vomup: [147 111 147 111 102 147 147 142]
rakud: [109 109 147  93 155 131 129 164]
Pivu: [166 142  70  96 130 124 120 191]
shift +1: [124]	[125]
which: [147 111 147 111 102 147 147 142]	vomup
which: [166 142  70  96 130 124 120 191]	Pivu
dup rakud: 	[109]

Nosef: [138 173 140 126 131 146 145 149 109 115 131 107]
peb: [138 173 140 126 131 146 134 139  82 109  88 180]
Nife: [138 173 173 126 131 146 145 149 109 170 173 134]
dup Nife: 	[173]
shift +1: [149]	[150]

bup: [125 163 186 139 184 156  87 172 163 123 137 130 164 126  80 171 118 121
  68 174 175 173]
kuvat: [125 163 186 139 184 156  87 172  87 123 137 175 106 123  87 174 131 119
 130  72  91  64]
Bek: [168 100  66  69  72 182 198 147 102 163 164 107 176 123 123  96 123 123
 103 183 127 188]
feda: [ 92 109  56 128 128 141  99 134 111 100 141 166 133  62  80  60 162  69
 172 134 134 125]
which: [125 163 186 139 184 156  87 172  87 123 137 175 106 123  87 174 131 119
 130  72  91  64]	kuvat
dup Bek: 	[123]
dup bup: 	[163]

Nemes: [ 95 118 128 114 115 117 133 107 124]
Feru: [113 125 113 121 113 113 137  93 161]
nakab: [ 65 114 121  88 103 126 112 118 111]
nup: [ 71 118 123  93  98 125 123 129 103]
vivaz: [113 122 135 120 159 112 137  90 160]
deda: [190 128 129 173 119 114 122 124 123]
tafut: [ 75 118 131  95 125  98 136  98 134]
kemok: [190 128 129 173 119 114 122 124 115]
Sot: [132 125 116 122 114 137 121 114 109]
dup Feru: 	[113]
shift +1: [113]	[114]
dup Sot: 	[114]
dup tafut: 	[98]

tusog: [166 121 132  81 146 109 110  95 122 104  85 154]
zofi: [ 90 108 119 116 105 119 160 138 125 106 120 160]
seta: [ 94 159  94 145 129 148  64 135  83  94 125  91]
Fusol: [ 85 154 138 110 117 163 180 122 109  98  84  89]
limu: [ 90 108 178 116 105 119 160 127 137 126 144 132]
ner: [135 129 154 167 100 102  89  60 120 136  91 178]
Bak: [143 137  99 125 156 163 160 115 107 123 129 121]
Gon: [134 123 137 131 110 121 128 138  77 132 127  67]
Lil: [135 149 115 167 146 147 156 177  79 121 157 144]
Fopu: [154  94  94 122 104 122 155 120 108 127 149 104]
shift +1: [131 110]	[132 111]
which: [143 137  99 125 156 163 160 115 107 123 129 121]	Bak
shift -1: [132  81]	[131  80]
dup seta: 	[94]

nof: [119 126 141 134 145 123  99 127 135 134 141 142 153]
Sek: [129 131 122 124 118 135 147 112 128 147 123 138  96]
nezi: [119 125 141 135 146 122  98 136 134 122 139 134 165]
lup: [155 132 106 112  96 124 161 109 113 137 116 107  65]
gurev: [119 126 141 133 144 124 101 122 136 140 141 145 146]
nuzib: [118 124 140 137 124 124 102 151 132 105 135 123 179]
gipuf: [119 127 140 132 142 125 105 118 136 145 140 148 139]
shift +1: [141]	[142]
dup nuzib: 	[124]

ribap: [133 133 133 133]
pabu: [145 145 145 145]
kur: [148 148 148  81]
dup ribap: 	[133]
shift -1: [148]	[147]
shift -1: [145 145 145]	[144 144 144]
dup pabu: 	[145]
dup kur: 	[148]
which: [133 133 133 133]	ribap
shift -1: [145]	[144]

dotiz: [124 103 160 133 118 137 137 122 110 109 112 127 111 158 129 141 119 116
 137 149 120 109 145]
Livup: [135 110 156 129 142 129 119  97 103 111  96 137 135 151 113 105 105 103
 142 103 110 137 113]
robod: [124 103 160 133 118 137 119 122 110 109 112 127 111 158 129 141 119 116
 137 132 120 109 145]
Luko: [135 110 156 129 142 129 119  97 103 111  96 137 135 151 113 105 105 100
 142 103 110 137 113]
shift +1: [111 158]	[112 159]
shift -1: [100 142 103 110]	[ 99 141 102 109]
shift -1: [142]	[141]
shift -1: [124 103]	[123 102]
shift +1: [129]	[130]
shift +1: [142 103 110]	[143 104 111]

vum: [104 117 160  93  96 125 113 143 128 116  98 101 124  93]
pevi: [119 150 102 142  97  94 160 163 131 179 138 123  95  99]
tipez: [116 157 141 157 134  75 100 119 112 103 143 198 157 130]
niz: [150 115 141 131 155 146 158 121 121 124 118 112 138 105]
dazem: [112 108 129 111 118 137 142  94 143 154 124  84 141 131]
tisut: [ 91  89  83 128 116 141 110  69 109  91 141 101  99  81]
suman: [137 159 127 134 127 124 130  99 157 150 108 155 141 142]
dup tipez: 	[157]
shift +1: [160 163 131 179]	[161 164 132 180]
shift +1: [157 141 157]	[158 142 158]
shift +1: [103 143 198]	[104 144 199]
shift +1: [100 119]	[101 120]
dup niz: 	[121]
shift +1: [119 150 102 142]	[120 151 103 143]

rin: [116 128 125 126 126 120 121 126 129 130 136 120 138 133 137 140 128 126]
vod: [129 128 140 128 128 130 122 118 131 115 121 144 129 130 125 123 124 135]
votef: [115  76 144  82 166 116 114  95 129 144 117 169 164 141 129 131  96 137]
kerus: [ 99 129 128 126 149 136 122 116 102 116 162 118 165 132 129 160 129 137]
bim: [ 67 136 130 147 194 158 104 100  80 123 179  79 161 121 136 172 109 118]
Gir: [114 101 126 127 148 130 122 134 102 101 159 154 134 111 115 134 125 149]
reva: [ 67 136 130 147 194 158 104 100  80 123 179  79 161 121 136 172 109 160]
tilu: [130 124 117 119 127 117 102 158 117 136 146 108 120 121 117 128 151  94]
muf: [128 152 118 106 116 152 110 126 121 101 120 133 147 126 144 126 131 146]
gevug: [100 143 137 132 158 146 112 121 120 147 170 110 158 152 107 168 128 144]
Diteb: [158 142 116 132 151 133 138 128 130 145 107 136 120 144 138 106 118 131]
dup tilu: 	[117]
shift -1: [123]	[122]
dup gevug: 	[158]
dup bim: 	[136]
which: [100 143 137 132 158 146 112 121 120 147 170 110 158 152 107 168 128 144]	gevug
dup Diteb: 	[138]
shift -1: [ 80 123 179]	[ 79 122 178]

vanar: [150 125 154 131  98  98 173 188 119]
kag: [150 125 154 131  98 102  67 161 125]
soz: [150 125 154 131 116 141 159  88 124]
shift +1: [154]	[155]
dup vanar: 	[98]

som: [142 142 144 148 135 148 133 159 165 143 138 168 158]
Dofor: [141 138 175 145 147 152 141 174 139 142 162 168 136]
luner: [173 154 173 149 162 136 152 142 148 161 165 162 173]
zur: [157 153 143 141 146 179 145 157 143 130 150 152 150]
vabi: [164 159 169 137 156 140 156 184 136 142 150 162 146]
piti: [146 139 151 140 144 142 139 140 154 138 157 143 140]
tazaz: [160 141 146 154 153 147 177 148 140 141 157 144 149]
Raz: [146 139 138 149 138 142 139 140 154 138 138 143 140]
dup tazaz: 	[141]
shift +1: [162]	[163]
shift -1: [147]	[146]
which: [157 153 143 141 146 179 145 157 143 130 150 152 150]	zur
dup vabi: 	[156]

pov: [110 113 132 101]
boku: [127  70 167  80]
gope: [129 166 108 154]
zas: [131 163 127 155]
gevog: [131 106 115 115]
Rotek: [119 162 116 144]
dup gevog: 	[115]
shift +1: [131 163]	[132 164]

difim: [157 132 110 124 101  98 104 130 164 151 132 153 102 126 164 137  80 130
  94]
rinan: [156 132 114 134 108 120 110 114  65 140 123  66 179 125  73 103 192 103
 108]
naguk: [169 127 101 136 101  95 100  95 145 162 137 152  98 126 142 129 119 124
 100]
lanep: [162 133 107 131  89  92  86  86 141 164 118 159 112 124 137 136 109 135
  82]
pesag: [100 128 150 122 188 169 175 191 108  94 135 115 152 138 115 117 159 119
 180]
demu: [133 122 109 128 115 110 111 111  86 136 144  95 164 139  88 116 180 111
 124]
mog: [150 129 127 119  99 114 114 101 132 114 113 109 111 123 151 138 100 114
  93]
ber: [112 124 145 123 142 144 150 144 180 119 134 181  87 135 183 146  84 139
 153]
Gil: [105 128 148 130 168 170 155 167 172 102 128 175  94 132 165 145  78 136
 159]
rora: [141 135 115 126 111 108 110 110  95 146 130  93 163 137 110 124 159 131
 111]
shift +1: [133 122 109 128]	[134 123 110 129]
dup lanep: 	[86]
shift +1: [100 128 150]	[101 129 151]
dup mog: 	[114]

gosu: [124 157 105 157 159]
ref: [144 149 123 153 117]
gizuz: [119 152 105 156 159]
tupid: [146 159 109 162 132]
pud: [147 163 121 166 125]
Zop: [144 157 133 160 114]
Tipaf: [141 179 141 186 148]
fabe: [147 158 111 160 129]
tevu: [152 172 109 169 133]
vage: [117 108 137 114 129]
dup Tipaf: 	[141]
dup gosu: 	[157]

tesiz: [179 187 118  75 141 111  90  70]
buk: [101  95  79 109 101 140 100 116]
Kibel: [142 151 106 131 139 169 135  88]
depu: [156 178 133  79 153 112  92  87]
Guri: [100 113 127 130 121 142 134  87]
mener: [113 134 124 123 117 129 128 100]
direm: [121 146 128 139 127 172 141 109]
shift +1: [179]	[180]
shift -1: [ 79 153 112  92]	[ 78 152 111  91]
dup buk: 	[101]

Pogup: [180 158 145 187  88 119 137 133 102 144 130 189 160 185  94 123 127 139
 191 101 151 122 170 158]
gudu: [132  74 174 107 135  73 145 148 178  81  74 184 107 174 135  74  67  74
 186 156 169 106 146 131]
bele: [103 144 185 119 169 152  85  96 115 102  77  90 105 113 196 155  91  74
 177  60 128  74 149 184]
Vipo: [ 78 106 117 103 110 137 171 121  77 148 121 137 153 156 182  98 144  73
 164  97 119 107 184 153]
Sur: [108 159 107 185 137 161 165 152 145  79  72 135 190 132 151 186  68 174
  70 119 170  71 132 163]
zudil: [162 126 185 107 152 160 159 182 170 120 165 134 106 173  72  70  94 152
 127 114 141 102 191 180]
dolab: [168  62  79 161  91 158 124 107 185 178 151 192 184 119 117 120 192 192
  90  71 147 143 107  99]
bif: [ 63 143  84 141 148  74 144 156  94  65  74 169 109 183  81 161 131 121
 140  99 141 121  85 117]
tiraf: [131 132 141  64  90 162  73 164  81 115 137 174 173 131  90 160 140  73
  79  93 174 186 139 128]
mut: [184  70 127 158 196 161 196  64 113 143 188  91 133 122 145 101 129 140
 177 172 169 177  73  73]
bodo: [138  88  94  81 138 116 118 109 166 175 145  95 166 100  91  76 155  83
 144 139 169 126 120 108]
Govig: [ 79 108  68 104 185 116 100  89  69  90  87  92  91 177 176  76 122 176
  80 115 136  94 188 177]
dup zudil: 	[152]
which: [180 158 145 187  88 119 137 133 102 144 130 189 160 185  94 123 127 139
 191 101 151 122 170 158]	Pogup
dup Pogup: 	[158]
dup bele: 	[74]
shift +1: [152]	[153]
shift -1: [89]	[88]

vez: [130 128 126 127 126 125 125 125 131  75 133 133 136]
Gavas: [127 127 135 126 130 131 131 127 198 131 126 195  66]
Lumo: [126 126 135 126 130 131 131 127 198 131 126 122  66]
shift +1: [198]	[199]
shift +1: [127]	[128]
which: [130 128 126 127 126 125 125 125 131  75 133 133 136]	vez

dok: [118 132 127 128 124 120 121 124 133 136 121 154]
kedi: [114 134 118  89  73 136 127  69 133 151 154 139]
pes: [118 132 135 128 124 132 121 124 133 136 135 138]
Vosu: [118 132 127 128 124 120 121 124 133 136 121 141]
which: [118 132 135 128 124 132 121 124 133 136 135 138]	pes
shift +1: [ 73 136 127  69]	[ 74 137 128  70]
which: [114 134 118  89  73 136 127  69 133 151 154 139]	kedi

los: [134 133 124 143 140 137 123 127 138 110 127 117 115 143 121 120 141 121
 137 184 157 125 117 134 122 126 136 106 131 135 143 124  97 118 141 131
 121]
teb: [ 94 138 141 155 135 131 117 153 133 141 132 140 149 115 151 122 112 127
 132 152 158 124 142 121 137 140 117 133 140 113 154 115 137 132 120 155
 151]
rez: [129 128 128 129 128 129 128 128 127 128 129 131 127 129 129 128 129 130
 127 171 156 129 129 128 128 129 128 127 129 129 129 129 126 125 127 131
 129]
shift -1: [128]	[127]
shift -1: [138]	[137]
which: [134 133 124 143 140 137 123 127 138 110 127 117 115 143 121 120 141 121
 137 184 157 125 117 134 122 126 136 106 131 135 143 124  97 118 141 131
 121]	los
shift +1: [129 128 127 129]	[130 129 128 130]
shift -1: [154 115 137 132]	[153 114 136 131]
which: [129 128 128 129 128 129 128 128 127 128 129 131 127 129 129 128 129 130
 127 171 156 129 129 128 128 129 128 127 129 129 129 129 126 125 127 131
 129]	rez

zopu: [110 111 114 128 128 127 127 136 130 110 122 108 118 129 128 123 130 128
 123 120 121 128 128 133 128 128 116 120 136 126 128]
sifot: [120 171 128 133 129 137 133 128 125 179 126 123 128 130 169 127 130 128
 127 148 130 128 127 139 133 141 125 136 115 122 134]
taf: [128 130 130 141 128 129 141 128 128 130 135 130 128 119 127 125 133 131
 128 123 126 139 141 127 156 117 130 155 143 137 133]
Tuv: [138 144 139 136 134 128 128 112 131 160 136 140 142 104 145 126 122 149
 141 135 103 128 128 110 128 107 143 128 132 128 106]
Sotub: [139 132 156 110 116 118 116 149 116 152 140 138 143 141 139 143 128 148
 136 148 145 110 117 151 128 148 148 111 117 118 134]
koso: [ 94 128 111 123 125 129 128 156 118 128 128 112 128 128 132 115 134 106
 121 137 128 117 123 159 115 162 121 116 111 127 165]
semeb: [101 128 102 128 118 129 137 137 110 184 123 128  94 137 164 115 117 101
 109 152 128 118 118 136 118 128 107 108 106 117 138]
pefak: [128 107 143 103 114 126 111 106 116  98 144 132 135  97 128 137 115 145
 141  97  97 103 111 103 128  98 138 117 101 118 103]
shift -1: [142]	[141]
which: [110 111 114 128 128 127 127 136 130 110 122 108 118 129 128 123 130 128
 123 120 121 128 128 133 128 128 116 120 136 126 128]	zopu
which: [138 144 139 136 134 128 128 112 131 160 136 140 142 104 145 126 122 149
 141 135 103 128 128 110 128 107 143 128 132 128 106]	Tuv

siped: [107 102 102 115 122 143 120 137 149 154]
Rad: [121 137 121 121 110  87 150  84 120 114]
ropul: [151 168 161 148 155  93 138  93  92  93]
shift -1: [143 120 137 149]	[142 119 136 148]
dup Rad: 	[121]
dup ropul: 	[93]
shift +1: [155]	[156]

Sug: [172 163  67  85]
rotev: [ 70 154 168 124]
sal: [121 158 121 121]
kaze: [162 162  74  88]
suk: [161 161 147 114]
Dab: [ 90 150 141 115]
shift -1: [90]	[89]
dup suk: 	[161]
shift -1: [ 90 150]	[ 89 149]
dup sal: 	[121]

Rone: [115 100 106 124 103]
Budi: [161 143  77  95  96]
mizi: [ 71 172 141 121 147]
Pavu: [141 167  92 111 110]
momu: [162 135 125 168 162]
Zun: [100 103 108 105  86]
shift +1: [115]	[116]
shift +1: [161 143]	[162 144]
shift -1: [161 143]	[160 142]
shift +1: [141 121]	[142 122]
shift +1: [121]	[122]
dup momu: 	[162]

Ditu: [142  98 144  95]
roru: [126 126 126 126]
zozi: [107 107 126 107]
vemu: [142  98 163 130]
vugi: [ 84 123 123 134]
shift -1: [98]	[97]
shift -1: [142  98]	[141  97]
shift -1: [ 98 144]	[ 97 143]
dup zozi: 	[107]
dup roru: 	[126]
shift -1: [142  98]	[141  97]
which: [142  98 144  95]	Ditu

